Here are a small network's activations along a few directions, averaged over the inputs that share one value of a field.
Values that are neighbours, or in one group, have similar rows; names and order tell nothing.
(in the rows, 500 means zero)
Random noise pushes rows far along 17 fixed directions. That doesn't count. These rows show it; they differ only by the noise:
[465 622 337 477 729 499 462 566 215 424 309 404 459 485 226 475 437 504
 594 475 366 595 559 307 459 430 524 626]
[486 513 436 528 563 410 292 394 444 515 581 632 459 563 371 604 596 465
 595 491 386 565 282 300 563 535 509 721]
[542 801 426 482 684 266 456 417 625 488 473 388 375 495 422 517 557 597
 636 609 644 587 757 233 560 675 515 546]
[616 135 262 544 591 519  41 460 673 339 501 487 296 398 336 598 684 424
 515 335 308 424 480 386 600 738 475 643]
[550 534 368 514 819 679 210 324 687 673 761 414 526 769 526 588 641 865
 345 599 562 557 523 567 525 414 560 450]
[545 412 569 258 356 442 503 426 590 568 531 368 263 515 375 449 587 532
 411 435 377 333 402 375 725 516 336 543]
[829 533 554 237 602 446 382 524 329 431 508 316 384 774 669 807 583 311
 722 318 511 455 414 635 403 520 490 633]
[486 794 553 604 451 445 779 377 463 503 293 744 470 465 563 573 471 313
 799 581 401 735 472 333 586 526 441 583]
[408 550 788 609 560 555 629 631 619 645 404 430 500 767 625 523 793 617
 482 315 440 457 421 443 587 526 504 573]
[591 501 446 472 387 537 703 623 645 722 435 587 687 641 515 367 586 445
 568 583 478 493 406 485 419 567 371 442]
[562 427 674 557 441 421 314 516 346 620 715 660 426 428 629 501 260 309
 616 528 489 385 323 779 394 540 562 398]
[450 444 544 554 535 574 386 345 455 458 506 695 392 486 566 675 235 421
 612 442 448 480 503 547 557 508 507 455]
[298 628 560 625 630 547 399 457 426 391 639 437 502 508 286 237 335 620
 284 427 591 424 713 299 357 544 464 330]
[238 430 460 411 534 537 327 585 241 411 656 372 643 574 353 485 379 633
 226 478 728 346 426 553 284 338 456 442]
[464 432 566 702 449 592 693 671 373 468 109 752 351 456 274 423 352 189
 568 485 325 445 528 548 244 615 343 120]
[385 506 598 328 403 471 588 529 678 639 593 539 534 361 594 271 363 521
 439 631 585 477 552 420 331 371 482 292]
[387 641 545 583 454 371 721 694 418 630 366 369 618 433 480 295 699 602
 518 548 575 485 401 407 519 574 536 756]
[556 307 315 457 670 663 362 695 504 595 365 280 455 232 764 221 625 526
 749 581 453 631 463 740 285 368 715 658]
[317 409 440 322 536 308 286 652 695 496 566 473 526 276 574 577 504 507
 502 647 643 557 588 434 390 362 552 384]


Fifi, 30 values:
d13: [815 472 491 580 454 508 397 358 660 475 833 542 615 702 381 675 615 472
 271 347 311 430 451 507 832 730 416 531]
d1: [519 587 614 666 528 358 473 625 471 596 521 490 448 310 488 439 598 460
 517 572 376 532 465 551 633 535 594 524]
d16: [425 637 760 505 461 359 544 542 477 434 580 414 401 576 505 553 613 466
 478 375 418 507 543 497 723 418 446 451]
d21: [525 617 748 516 333 439 664 547 487 549 549 580 448 541 572 505 560 351
 474 534 464 508 385 539 461 486 458 370]
d29: [511 687 438 427 345 395 831 630 410 454 397 546 698 250 319 254 279 389
 452 599 466 530 676 246 356 522 471 441]
d7: [464 624 635 570 564 306 568 821 318 457 523 456 749 407 490 709 687 434
 261 461 455 611 431 466 365 332 674 543]
d20: [186 558 587 484 517 621 709 564 464 346 250 330 549 545 572 482 523 641
 552 249 478 579 706 340 708 293 510 638]
d6: [563 379 490 705 466 526 409 412 441 240 511 703 439 386 439 403 413 310
 478 344 470 465 561 463 230 755 562 446]
d10: [499 668 735 432 404 488 944 518 360 589 265 644 579 553 558 626 561 444
 557 435 358 578 347 386 634 361 559 737]
d5: [321 526 625 521 312 582 837 703 568 391 320 324 677 411 776 315 406 450
 500 349 673 448 757 597 527 472 387 384]
d2: [163 469 648 865 497 496 358 741 540 417 614 463 635 602 578 676 905 538
 368 441 489 610 358 661 754 434 426 492]
d8: [459 481 456 591 406 383 389 434 438 423 648 456 433 428 308 375 621 544
 189 581 632 417 432 473 377 613 423 455]
d27: [629 549 657 641 435 662 653 186 339 559 626 573 432 309 553 417  12 706
 247 561 628 223 657 782 547 616 662 442]
d14: [466 518 565 702 497 329 497 542 492 298 437 632 507 211 450 712 727 354
 462 409 263 624 488 371 700 480 627 687]
d26: [504 378 179 585 322 730 485 364 528 409 577 572 670 570 526 178 557 384
 598 553 569 601 395 636 398 533 297 479]
d23: [821 644 360 447 586 475 494 440 526 600 491 262 397 539 518 378 675 583
 661 626 539 552 575 630 652 627 496 646]
d18: [468 449 397 395 416 606 562 343 686 538 494 706 558 758 457 794 651 523
 522 574 397 656 246 439 692 340 351 498]
d4: [389 439 678 511 379 491 438 519 490 443 650 661 563 537 684 688 417 387
 537 408 467 533 419 669 505 350 518 362]
d9: [313 287 663 387 418 666 520 302 631 389 465 540 328 738 392 536 569 610
 253 331 561 304 335 310 345 439 384 391]
d15: [380 567 591 791 494 555 408 553 396 550 645 797 667 542 648 654 347 394
 620 643 592 643 443 879 430 453 544 266]
d30: [717 697 617 467 505 274 478 547 417 482 543 482 483 774 502 525 723 275
 749 351 389 587 348 216 399 608 509 665]
d28: [743 211 194 659 621 675 434 648 448 698 298 743 641 578 339 452 279 361
 769 426 172 462 418 492 530 727 571 619]
d11: [456 497 469 673 406 386 320 455 580 515 775 650 648 509 550 472 669 409
 559 626 553 684 302 535 522 541 474 517]
d17: [601 490 463 682 546 695 485 351 551 238 248 410 136 327 481 371 772 376
 581 443 373 626 636 584 529 622 404 454]
d24: [551 511 612 412 677 537 480 649 414 405 458 527 567 300 735 810 283 356
 523 390 275 687 723 651 551 118 668 388]
d3: [847 580 645 358 363 405 584 415 444 641 653 471 395 497 785 380 539 391
 645 666 708 454 366 800 247 595 595 525]
d22: [614 552 574 385 752 572 375 378 351 436 449 318 230 776 514 577 506 515
 631 264 350 503 539 416 557 430 574 622]
d19: [657 613 432 475 468 405 592 211 526 646 489 585 353 705 230 459 314 590
 574 620 534 388 500 312 607 737 418 477]
d25: [644 477 304 503 534 715 430 215 395 349 476 684 440 387 409 492 298 344
 550 601 337 698 494 517 322 359 474 378]
d12: [692 584 614 371 537 465 681 376 482 400 469 439 321 353 563 652 490 585
 142 648 718 383 629 591 155 521 660 321]
Fifi is arranged as 5 separate groups.
List the group mates of d26, in the order listed.
Answer: d16, d20, d6, d14, d4
List the group mates of d28, in the order listed.
Answer: d1, d21, d29, d2, d12
List the group mates of d18, in the order listed.
Answer: d13, d9, d11, d19, d25
List the group mates of d30, in the order listed.
Answer: d7, d5, d8, d24, d22

Rugu, 11 values:
c10: [563 613 394 590 648 626 435 519 402 578 567 343 539 617 472 437 515 626
 478 616 555 526 571 736 534 481 443 408]
c6: [351 669 732 634 590 561 563 508 582 542 446 578 427 658 680 510 540 497
 622 520 542 639 604 604 446 364 499 235]
c4: [502 562 575 584 412 630 712 370 378 401 610 495 715 481 479 457 442 615
  93 372 579 369 463 406 434 564 514 644]
c8: [345 503 590 324 582 565 399 512 665 589 660 407 539 819 617 407 558 610
 590 406 514 585 478 341 465 287 487 430]
c9: [624 281 270 347 606 650 306 580 641 583 434 429 466 674 567 447 543 482
 701 563 578 485 468 609 255 525 463 401]
c3: [278 387 614 429 630 333  45 598 483 294 639 280 231 546 370 582 582 538
 430 372 630 393 649 522 497 442 489 315]
c1: [269 611 348 482 436 469 475 352 524 433 518 483 449 626 382 484 542 605
 505 631 683 579 481 365 555 464 324 447]
c5: [571 499 569 462 602 586 603 537 368 599 337 464 328 641 477 669 594 559
 478 538 403 518 378 723 459 365 551 399]
c11: [387 568 222 696 395 740 507 375 270 363 486 495 541 571 491 189 312 438
 828 601 661 620 503 722 508 597 321 506]
c2: [766 578 354 545 543 372 473 478 314 509 594 489 636 243 553 680 446 487
 384 693 635 461 467 785 427 580 641 632]
c7: [505 641 564 658 563 621 670 276 565 415 313 431 291 527 472 348 542 629
 486 382 512 451 700 348 597 679 475 567]
Rugu is arranged as a line.
A walk along Rugu starts at c11 and steps to its neighbour c5. Put c10, c4, c3, c1 in the order it reaches them.
Answer: c1, c4, c10, c3
Fewest steps between c8 and c2?
Answer: 5
